Read these off the grid that follows. Indices start at 0.
1) Report the entry directly above 29.
2) Report the entry in the top-left corner.
3) Report the entry just right of 20.
4) Report the entry just left of 33.
5) Report the entry just right of the smallest entry.
6) Report the entry at row 0, column 1.
7) Report the entry directly below the smallest entry.
8) Report the entry in row 1 and column 0.
[[35  6 -3 26 58 24 17 38 40 21 31  3 11 13 17 38]
 [14  3  4 29 36 21 20 26 25  7 39  2  7  8 53 26]
 [11 19  7  6  0 14 12 30 17  7 21 -5 11 -3 21  7]
 [24 38 14 11  2 23  2 32 33 26 51  9 28 15  8  9]]
1) 26
2) 35
3) 26
4) 32
5) 11
6) 6
7) 9
8) 14

a = [[88, 86, 55, 35, 46], [97, 88, 25, 31, 52], [91, 87, 49, 33, 41], [90, 87, 34, 32, 42], [94, 88, 42, 32, 53], [97, 87, 57, 33, 49], [90, 87, 37, 34, 40]]
Give the entry just left of the smallest entry.
A: 88
The entry just right of 86 -> 55
Give the entry just left of 37.
A: 87
Give the entry just left of the centre entry.
A: 87

[[ 23  -7  23  -9   3  -2   6  -9  23  20  12  14 -10]
 [ 10   6  20 -19  17 -21  -3 -23  10  34   0  14  -2]
 [-11   6   1  14  -9  29  -2  20 -11 -50   1 -23  -8]
 [ 12  16 -11 -18  -1  69   3  40  -4 -44  -5 -27 -16]
 [-27  35 -23  67 -53   4  -1   4 -14  40  -4  -9  39]
 [-15   4  -3  -1  27  20  -4 -27 -30   8  -1 -14 -36]
 [ 21  18   7 -19  22  17  -2 -21   3  10  -4  22 -34]
 [  7 -18  25  32 -20   3   3 -16 -11  52   3  16 -15]
 [ 14 -16  -5 -25  41   4  -4 -10  -1  29  -2   4 -16]]
Which number is the 1st entry, reading row by row?
Answer: 23
Which number is the fourth entry from the end, reading row by row?
Answer: 29
Which number is the entry just left of the centre entry?
Answer: 4
Which number is the entry directly below the smallest entry?
Answer: 27
The 5th-last entry, reading row by row: -1
Which number is the last entry, reading row by row?
Answer: -16
The top-right entry -> -10
Which number is the last entry in the row that holds the smallest entry?
Answer: 39
The bottom entry of the column that holds the largest entry is 4
Which number is the minimum?
Answer: -53
The entry directly below -34 is -15
Which number is the entry in the bottom-left corner?
Answer: 14
The largest entry in the last row -> 41
The entry directly above 35 is 16
Which number is the last entry in the row that holds the largest entry?
Answer: -16
The entry just left of the smallest entry: 67
The entry directly below the centre entry is -4
Which number is the entry just right of the largest entry?
Answer: 3
The entry just right of the centre entry is 4
Which number is the second entry on the diagonal from the top-right corner?
Answer: 14
Which number is the 3rd entry on the diagonal from the top-right corner?
Answer: 1
The entry directly below -44 -> 40
Which number is the fourth entry, reading row by row?
Answer: -9
Which number is the smallest entry in the last row?
Answer: -25
Which number is the smallest entry in the first column?
Answer: -27
Which number is the 3rd entry, reading row by row?
Answer: 23
The 2nd entry, reading row by row -> -7

W =
[[ -4  -4 -17  25]
 [ -2 -15 -51  22]
 [  8  28  63  -6]
 [ 10  12  18  -2]
 [ -4  17  40   1]
 [ 42  16  11  -8]
 [  2  -9 -29  10]
 [-11   3   1  15]
 [-11   4   7  11]
 [  2  -3  -6   4]
 [  6   2  -1   0]]
Counting starts at 0.
The bottom entry of the column that holds the largest entry: -1
Report the entry in row 2 and column 2.
63
Report the entry at row 0, column 1.
-4
The entry just left of -8 -> 11
The bottom-left entry is 6
The entry just right of -3: -6
The entry at row 2, column 0 is 8
Report the entry in row 0 and column 0.
-4
Report the entry just left of -1.
2
The entry in row 0 and column 2 is -17
Report the entry just left of the smallest entry.
-15
The entry directly below 22 is -6
The top-right entry: 25
Report the entry directly below 17.
16
Report the entry just right of 7.
11
The entry at row 1, column 2 is -51
The entry just left of the largest entry -> 28
The entry directly below 18 -> 40
Report the entry directly below 8.
10
Report the entry in the bottom-right corner.
0
Report the entry directly above 3.
-9
